These are the activations of a small neural network, seen along a few directions. Each row is one input.
In each table, some parts of the input vary, and every possible input appears once, in random order.
Descriptions start from the smaller parts, as in this example, which fits no table here: one of 4 places along a line, together with either a single point or one of 11 places along a line or (one of 2 separate values, together with one of 8 places around a ring).
Shared parts are said once, and a part with two or three values counts as separate values.

Other details of the inputs shift rows strongly along two fixed directions, in all tables alike. That doesn't count.

A family of inputs:
R1: [  2  10 -53  74 -64  61   5  30 -30 -14   8 -48]
R2: [ -1   8  40 -56  31 -21 -30 -59  77   4  22  64]
R3: [ 11  13 -59  73 -52  52   6  12 -33   3  19 -59]
R4: [ 45  14 -66  25   5  90 -21 101  12  59  -1 -14]
R5: [  1  64  -8 -50  65 -31 -38   5  60  34  37  63]
R6: [  8 -24  -1  26 -36   8  71  29 -24   4 -17 -65]
R7: [ -7 -16 -20  33 -43  -2  56  38 -22   1 -28 -64]
R8: [ 21   6 -57  44 -20  94 -14  58  32   0  64  -8]
R9: [ 13  23  -5   0   6  17 -30   4  55 -14  29  34]
R10: [-13  27  34 -56  71 -60 -57 -48   3  -5  16  75]
R11: [  7   9 -32 -11  54 -13 -36   7   6 -10  28  42]
R12: [  5 -25  16  44 -64  24  39 -18 -33 -13 -10 -52]
R13: [-13  -3  32  11 -35 -71  76 -54 -63   6 -75 -60]
R14: [-23 -49 -45  55 -12  73  10  44 -46  -2  23 -57]
R15: [-18  -9  78 -25 -20 -58  58 -41 -27   7 -45 -17]
R16: [  4 -42 -59  62 -19  38  11  68 -34 -23  15 -47]
R17: [-15  25 -28  18  17  90 -46  16  51  21  63  33]
R18: [-14 -50  59 -60  36 -72  13 -69   0 -18 -25  30]
R19: [-15 -46  65 -27  -6 -54  22 -48 -49 -28 -31 -11]
R20: [ 17  42  20 -43  33 -55 -42 -63  59   1  18  69]
R21: [  7  14 -24 -19  44   3 -36  20   6 -29  21  37]
R22: [ 52  41 -30 -27  39  68 -95  31  85  44  26  88]
R23: [ -5   1  36 -29 -22 -84  56 -36 -20  -9 -62 -15]
R24: [ 15  36 -19 -14  -3   8 -37  -3  45 -15  27  29]
R25: [-22 -18  73 -33  29 -78  -7 -53 -19 -28 -33  42]
R26: [-19  -2  36   1 -52 -58  69 -32 -63 -10 -76 -60]
R27: [-31 -41  54   0 -43 -47  83 -49 -47  15 -61 -66]
R28: [-21  20  44 -75  58 -31  -3 -35  60  28   5  68]
R29: [  8 -76  28   6 -32 -43  64 -23 -61 -40 -41 -53]
R30: [-19   5 -44  65 -40  58  27  73 -29  16   4 -75]
R31: [ -9  39  56 -41  22 -32 -55 -48  57  -7  16  63]
R32: [ 41 -26 -75  16  10  74 -51  84 -11  29   6   1]
R33: [-11  30 -46  11  42  51 -69  59   1 -11  57  33]
Description of these inputs: one of 3 separate values, together with either a single point or (one of 2 separate values, together with one of 5 places along a line).
The inputs of R14 and R17 match in every part but the choice among 3 separate values. If R16 is changed in the same way as R14 into R17, which row does it become? -> R9
List by row number the other rows that have the choice among 3 separate values in common with R13. -> R4, R5, R6, R7, R15, R23, R26, R27, R28, R30
A walk changes only the place on the line of 5. It starts at R14 and steps to R19. List the rest of the walk in order. -> R25, R33, R10
Change only the place on the line of 5 in R3. List by row number the other rows that result. -> R1, R12, R17, R31
